These are the activations of a small neural network, seen along a few directions. Each row is one input.
In each table, some parts of the input vary, and every possible input appears once, in random order.
Descriptions start from the smaller parts, as in this example, which fits no table here: values(3) and (point or ring(11) or (line(4) and ring(5))).
Shared parts are said once, and a part with two or three values counts as separate values.
In the rows, zero is written as 128.

Other details of the inputs shift rows strongly along two fixed directions, in all tables alike. That doesn't count.

Table:
x1: [121 108 113 125 114 104 113 116 154 119 134 122 129 124]
x2: [101 140 175 167 147 155 126 106  98 177 136 175 120 126]
x3: [106 152 164 136 156 173 100 109 131 185 118 182 162 113]
x4: [131 137 102 139 107 126 121 125 156 102 119 115 145 127]
x5: [180 123  81  82  97  96 188 163 104  92 125  92  90 121]
x6: [115 117 115 128 136 129  95 140 152 132 124 109 127 148]
x7: [161 127 148 143 131 128 134 121 110 131 129 143 106 139]
x8: [194 131 178 173 104  97 218 117  67 101 153 166  69 134]
x9: [108 142  83 124 148 135 127 125 138 114 124 100 148 135]
x10: [167 126 107 114  69  88 184 159 108  63 161  81  85 114]
x11: [ 90 129 190 147 151 167  77 105 139 206 125 189 150 116]
x12: [158 153 157 143 135 154 147 102  95 151 127 179 136 116]
x13: [ 71 103 128 119 144 120  56 123 190 151 123 121 156 117]
x14: [ 88 137 112 133 128 138  87 130 176 127 121 116 164 124]
x15: [ 80 126 184 130 181 150 101  99 117 220 111 180 135 119]
x16: [109 109  98  87 153 107 101 118 166 160 124 123 156 131]
x17: [ 73 140 103 144 134 141 100 133 157 113 128  98 149 135]
x18: [144 155 183 188 121 150 166 129  74 121 142 172 103 127]
x19: [ 60 105 118 132 150 117  82 122 168 132 137 100 139 127]
x20: [145 132 104 107 132 132 112 127 130  97 114 107 141 141]
x21: [149 127 104  99 109 157 150 169 125  91 117  94 142 108]
x22: [138 136 120 119  90 140 150 171 118  73 133  83 133 103]
x23: [148 107  95  87 126  97 140 112 137 141 121 125 138 142]
x24: [140 127 172 130 157 120 152 117  83 175 126 171 101 137]
x25: [126 138  93 118 143 134 113 137 140 108 115  91 141 145]
x26: [144 120 111  97  90 138 137 168 131 103 133  91 118 120]
x27: [142 135 114 138 114 131 122 133 138  84 127 113 124 135]
x28: [149 123 104 124 116 108 131 122 142 124 128 122 137 138]
x29: [144 100 101  90 139 100 120 122 131 126 105 113 124 145]
x30: [158 132 183 176 119 108 189 122  65 119 160 169  72 136]
Description of these inputs: values(5) and (point or ring(5)).
Q: Changing only the values(5) part turns x19 into x15. The same change can be made to x30. Which row results?
A: x24
Q: List by row number the other rows that have the values(5) part in common with x7.
A: x2, x6, x11, x26, x28
Q: Which other rows does x23 become when the values(5) part takes its other values? List them by row number.
A: x1, x4, x12, x28
Q: Start at x3 and move only the ring(5) part, one step at a time. The first step leads to x12. Which rows follow, in order?
A: x20, x25, x9
Q: Which other rows does x21 become when the values(5) part takes its other values? List them by row number.
A: x5, x10, x22, x26
